A small network was shown many inputs. Here are its activations along a few directions, one row for each input.
Each table varies a few parts of the input and shows all the possible inputs, shuffled.
A made-up example of a description, with smaller parts first: one of 3 separate values, together with either a single point or one of 11 places around a ring or (one of 4 places along a line, together with one of 5 places around a ring).
Shared parts are said once, and a part with two or three values counts as separate values.
In the rows, zero is written as 128.

Other details of the inputs vary at random and push rows far along two fixed directions, the same in every table; ignore that.

Table:
r1: [140 131  98  95 141 114 131  89 100 137 149]
r2: [113  59 194  64  78 108 143  85 121 115 132]
r3: [106  67 173  87  99 129 103 121  93 131 146]
r4: [103 131 133 148  73 130 149 143 190  84 124]
r5: [ 96  91 158 129 104 141 142 148 166  98 137]
r6: [130  60 169 125 123 137 170  88 140 134 106]
r7: [129 174 101 196 103 149 110 141 180 142 123]
r8: [148 124 126 145 143 157 120 137  73 177 143]
r9: [ 80  92 179 128 102 150 159  67 172 108 110]
r10: [108 221 152 170  89 130  45 178 175  69  91]
r11: [ 74 177 111 157  69 115  84 178 163 120 143]
r12: [155 112  63 158 187 140 128 182  94 143 153]
r13: [184 194  40 156 185 143 150 106  76 182 140]
r14: [ 85 164 101 120 107 103 133 121 155 116 138]
r15: [165 103  51 121 224 132 178 127  89 138 146]
r16: [139  28 139  60 207  96 164 129  59 169 155]
r17: [183 199 100 148 189 111  85 166 121 117 105]
r18: [ 87 112 165 172  80 162 106 133 167 123 117]
r19: [ 98  88 219 107  77 155 141  99 132 138 126]
r20: [128  81 230  64 134 109 135 106 134  73  73]
r21: [127 184 139 161  52 144 134 115 160 133 118]
r22: [164 235  73 140 180 119  98 138 138  97  92]
r23: [184  52 116  68 202 110 139 113  38 181 162]
r24: [146 190  44 153 126  87 126 162 136 147 139]
Each input here is: one of 4 places along a line, together with either a single point or one of 5 places around a ring.
Question: The inputs of r4 and r15 match in every part but the place on the line of 4. If r24 is changed in the same way as r4 into r15, which row does it become?
Answer: r14
Question: Start at r7 and move only the place on the ring of 5, one step at a time. The first step leads to r19. Which rows follow, in order?
Answer: r23, r16, r5

Table:
r25: [107 220  75 166  76 123 101 143 164 129 140]
r26: [115 237 105 176  98 122  89 152 201  84  96]
r27: [130 216 124 150  92 122  73 160 161  88 112]
r28: [ 81 209 159 153  68 130  90 130 209  67  92]
r29: [170 128  68 145 180 142 145 119  84 169 141]
r30: [ 93 130 156 152  58 142 133 119 182 106 119]
r31: [152 148 139 120 155 113 120 125 130 115  97]
r32: [104  39 226  50 154 124 136 109 103  83 112]
r33: [116 138 105 146 123 131 109 144 131 138 144]
r34: [173 135 120 109 176 110 110 151  96 118 117]
r35: [117  51 220  62 142 114 134 122 115  83 107]
r36: [141  94 126 120 140 121 125 135 104 153 140]
r37: [147 125 107 151 144 134 136 149 116 153 134]
r38: [100  97 160 125  92 125 121 135 149 121 133]
r39: [104 166 110 173  78 144 125 132 179 113 126]
r40: [203 105  67 134 227 132 147 139  36 202 148]
r41: [103  83 233  75 119 123 131  89 137  91  90]
r42: [ 88  37 212  62  98 113 160  93 120 122 128]
r43: [160 146  76 155 170 142 127 144  90 171 143]
r44: [163  74 127 117 178 133 152 130  73 172 136]
r45: [184 109  39 111 235 108 158 132  41 188 158]
r46: [127  94 124 111 142 137 158 103 114 137 144]
r47: [146 137  86 159 159 138 134 153 114 155 139]
r48: [ 97 185 121 167  39 136 122 131 204 102 130]
r49: [ 96  83 157 116 111 128 126 130 138 123 138]
r50: [172 146 101 112 195 119 107 147  81 124 124]
r51: [123 174 102 162  92 129  93 148 145 140 141]
r52: [119  77 187  79 154 118 127 131 117  86 112]
r53: [138 168  95 151 101 136 130 120 140 139 141]
r54: [163 207  47 191 121 140 114 141 133 156 136]
r55: [107 190 103 162  67 144 118 121 174 119 138]
r56: [145  87 112 112 173 128 129 127  78 164 149]
r57: [124 116 115 129 123 134 152 116 139 128 141]
r58: [ 96  47 199  64 110 117 156  90 105 131 134]
r59: [116 161 123 165  69 142 123 126 170 122 122]
r60: [139 176  72 176 140 144 117 156 126 153 141]
r61: [ 84 126 218 109  79 120 119 112 190  67  84]
r62: [ 97  90 162  99  97 112 147 116 139 121 131]
r63: [144  90 106 127 170 142 156 110  94 152 138]
r64: [178 146  63 144 157 126 146 128 104 163 145]
r65: [148 141 133 112 177 122 122 115 111 121 103]
r66: [ 71  52 197  76  96 118 158 101 139 109 132]
Question: Describe the family of inputs behind these rows.
Answer: one of 6 places around a ring, together with either one of 2 separate values or one of 5 places around a ring
Question: The inputs of r44 and r37 match in every part but the place on the ring of 6. If r31 is changed in the same way as r44 into r37, which row does it become?
Answer: r61
Question: The inputs of r55 and r46 match in every part but the place on the ring of 6. If r43 is changed in the same way as r55 into r46, which row does it become?
Answer: r60
Question: Change only the place on the ring of 5 in r30. List by row number the other rows that result.
Answer: r37, r38, r48, r62
Question: List by row number the other rows that have the place on the ring of 6 in common with r54.
Answer: r27, r40, r41, r51, r53, r58
